A small network was shown many inputs. Here are its activations along a few directions, one row for each input.
Each table varies a few parts of the input and shows all the possible inputs, shuffled.
A made-up example of a description, with smaller parts first: one of 6 places along a line, together with either a single point or one of 9 places along a line or (one of 3 separate values, together with one of 8 places around a ring).
Shared parts are said once, and a part with two or three values counts as separate values.

Other details of the inputs shift rows strongly along two fixed directions, in all tables alike. That doesn't count.

Rows:
R1: [   0    1   40  -22   57  -62   19  -23   -9  -27  -78 -114  -30  -82]
R2: [ 43 -76 -35  11  36  56  11 -10  10  14  -3 -51 -10 -71]
R3: [-24  79  -8  23 -16 -79  26  49 -15  -7  29  28  11  26]
R4: [ 25   7  -1   2  25  20  -9 -13  24  11  20  16 -20   6]
R5: [ 13 -62 -29  14 -19  68   9   1 -11  24  33  73  44 -35]
R6: [-41  43   4  -5 -41 -16 -10   7  -6 -15  16  42  -1  96]
R7: [ 10 -42 -43  -3  -3  97  10  12   8  12  55  39   1  16]
R8: [ 14  -5  17  -4 -14 -50  23  -6   2  24 -36 -51 -34 -33]
R9: [-38  29  15 -32  -4 -35   0  17 -10 -42 -31 -24 -17  26]
R10: [-10   9  -7  32 -76  -2 -19   0 -12  23  45 106  37  59]
R11: [ 29 -85 -31  18  49  47  13  -9  -2  14 -21 -48  -7 -70]
R12: [-33  88  47  -7  -5 -70 -33  -2 -15 -29 -32  -7   6  47]
R13: [ 11 -38 -16  10  27  63 -16  12 -11  -2  26  48  35   8]
R14: [-23  22   9  25 -14 -11 -38   6  -7  -6   8  32   1  60]
R15: [ -6  50  23  16 -31 -27 -34   7   3  -4  30  34   0  87]
R16: [-24  29  16 -41  14 -13  23  -6  -8 -46 -25 -27  -7  -3]
R17: [ 22  -4   6 -16  -2 -32  15 -16  17  35 -46 -68 -32 -69]
R18: [ 23 -71 -22  15   1  93  22   2   3  29  30  55  48 -70]
R19: [  0  -6  26 -15  24 -56  -2 -12 -13 -19 -46 -67   1 -21]
R20: [ -4  20 -20 -31  -6  24  -1  -1  26   5  25   5 -15  24]
R21: [ 11  13   9  10  -3 -15 -10 -16  26   5   0 -22 -10  -3]
Description of these inputs: either a single point or (one of 4 places along a line, together with one of 5 places along a line).

Rows:
R22: [-19  -4 -20   5 -23  75 -18  -2  13   1  58  82  30  73]
R23: [ 48 -63 -33  25  17  61   5  -9  11  30  28   5   9 -51]
R24: [   6   -2   30  -37   29  -47    2  -25    1  -15  -73 -112  -62  -48]
R25: [ -2   6  20   7 -35 -24   5  -9  -6  12 -15  17   9   2]
R26: [ 27 -25  -8   6  32  25  -8 -10  11   7   6 -35 -26 -28]
R27: [ -6   3 -30  19  -1  60 -15   8  10   3  57  61  18  57]
R28: [ 15 -61 -19  15  65  70  -6  -4 -20  -1   4   9  45 -62]
R29: [ -5  -6 -26 -16  50  35  17  17  12 -10   9 -15 -16 -24]
R30: [-18  40  -2  26 -59 -23   1  32 -14   7  43  77  46  60]
R31: [-13  51  49  -6 -53 -89 -23 -13   2 -11 -27 -17  -9  49]
R32: [   0   46   29    1  -19 -103    7   -4   -7    3  -43  -49  -19  -18]
R33: [  2 -41 -24 -39  54  46  28  12   1 -14 -25 -50 -34 -56]
R34: [-34  57  32  -6 -56 -86   6   8 -15 -13 -22  27  10  46]
- Describe the family of inputs behind these rows. => either a single point or (one of 2 separate values, together with one of 6 places along a line)

Rows:
R35: [  5  -5  -3   5  -8  47 -15  -9  16   9  31  40  16  21]
R36: [ -6  28  14  12 -47  13 -29 -11  14   5  40  69  22  73]
R37: [  8 -30 -26   4  27  51   2   9   1   3  23  13   7  -8]
R38: [-21  27   8 -10 -16 -23  11  16 -11 -11  -9  16   4  15]
R39: [ -6   6  11 -23  22 -43  31   1  -7 -10 -52 -64 -20 -52]
R40: [  2 -22 -17 -21  26  53   3  -2  10  -6   0 -11 -20 -14]
R41: [-28  35  27 -31  20 -74   7   7 -18 -33 -62 -66 -34  -7]
R42: [  0   3 -14  -3   9  32  -7   4  17   1  26  15  -8  23]
R43: [  23  -62  -30  -13   73   27   31    0   -3    3  -33  -76  -27 -103]
R44: [-10  25  24 -17  33 -67   6  -5  -5 -22 -53 -93 -41 -20]
R45: [  0  42  35 -19  13 -70  -7 -14  11 -17 -43 -87 -50  -9]
R46: [-11  47  28   2 -15 -66 -15   2  -8 -11  -9 -10   2  25]
R47: [  1 -32 -16   4  22  53   2  -1   1   0  13  15  20  -8]
R48: [ 31 -54 -17   9  25  10  10 -12  -6  19 -21 -42 -16 -69]
R49: [  0  -4  -8  -6 -31 -17   6   3   3   5   0 -21 -18  12]
R50: [ -3  26   7  32 -43   1 -31   0   1   6  47  69  30  72]
R51: [-13  41   5   4 -18  -6 -16  -1  17  -5  28  24   0  58]
R52: [-12  28  38 -11   8 -54 -11 -10  -6 -23 -39 -50 -15   2]
R53: [ 17 -41 -15  17   2  63  -8  -9   1  16  30  42  29  -2]
R54: [-12  22  10  21 -44  -4 -22  -1  -7   4  30  73  43  54]
R55: [-22  36  20 -22  22 -78   7  12 -18 -29 -49 -72 -40  -7]
R56: [  29  -69  -41  -12   60   48   44   10    1   14  -20  -49  -18 -109]
R57: [-27  56  26  -9 -28 -29 -19  -6  11 -17   7  17  -1  68]
R58: [ 11 -22   0  18 -18  25 -15 -12  -4  14  15  35  17  14]
R59: [-28  55  24  -8  -9 -58 -14  11 -11 -28 -11 -13 -17  58]
R60: [ -9 -13 -14   2 -52  31  -1   3   4  10  33  53  19  43]
R61: [  8 -22  -4  16 -19  15  -7  -8  -8  15   7  35  22  -2]
R62: [-21  23  11  -3  -4 -21  -4   6  -7 -14  -8  12  16  20]
R63: [ 43 -68 -28   3  32  54   7 -20  18  30  -2 -40 -29 -67]
R64: [  9 -10 -11  26  -4  40 -16   1   4  10  44  46  27  22]
R65: [-28  58  19  -5 -23 -69   5  20 -13 -16 -11  -3 -11  32]
R66: [  8 -27  -6   2  18  26   2  -3  -4   2   0   6  19 -33]
R67: [-15  -2 -15   8  -8  38  -6  15  -4  -3  32  71  39  32]
R68: [-11  -5 -12   7  -1  46 -10   9   0  -6  31  55  28  37]
R69: [ 29 -38 -16   3  20   8  27  -2   1  19 -18 -36  -9 -75]
R70: [-30  62  24  -5 -18 -72 -11  15 -10 -22  -6   2  -1  53]
R71: [  9 -57 -26 -14  52  65  14   5  -6  -5  -8 -19  -9 -47]
R72: [-20  54  19   3 -22 -65   9  12  -3  -8 -11  -7  -1  21]
R73: [ 20 -62 -44  -6  35 114   8  -1  19  13  35  30   9 -29]
R74: [ 21 -38 -13   1   6  27  22  -2   0  19  -9   2  12 -56]
R75: [  9  -7   8   2 -23 -20  12  -7  -7  14 -19   1   6 -22]
R76: [ 20 -28  -6  18   1  10  -8 -12  -2  16   4  -5  -4 -10]
R77: [ -7  19   9 -28  29 -28   4  -1   5 -19 -34 -73 -54 -10]
R78: [ -6  -7 -17   2  -9  33  14  16  -2   7  23  53  30   1]
R79: [ 14 -30 -19  13  -7  56  12   6   3  22  30  55  41 -23]
R80: [  2  18   3  26 -56 -16  -6   3  -3  24  31  62  29  35]
R81: [ 14   6   3   5  -8   2 -14 -12  18   8  12  -4 -11  14]
R82: [ 18 -27   0  -1  -5  22  -6 -21  11  13   1  -9 -14 -10]
R83: [ 10   9  12  -6  16 -48  20   0  -2  -2 -39 -61 -22 -56]
R84: [-14  58  32   9 -36 -81 -20  -1 -11 -10  -9   1   4  45]
- Describe the family of inputs behind these rows. => one of 2 separate values, together with either a single point or (one of 4 places along a line, together with one of 6 places along a line)
- The inputs of R75 and R80 match in every part but the choice among 2 separate values. If R40 is changed in the same way as R75 into R80, which row does it become? => R77
- The inputs of R60 and R49 match in every part but the choice among 2 separate values. If R52 is changed in the same way as R60 into R49, which row does it become? => R64
- A walk changes only the place on the line of 6. It starts at R63 and steps to R81. List the rest of the walk in order. => R45, R51, R42, R77
- Change only the place on the line of 6 in R48. List by row number the other rows that result. => R43, R46, R55, R70, R84
- Change only the choice among 2 separate values in R67. List by row number the other rows that result. => R70
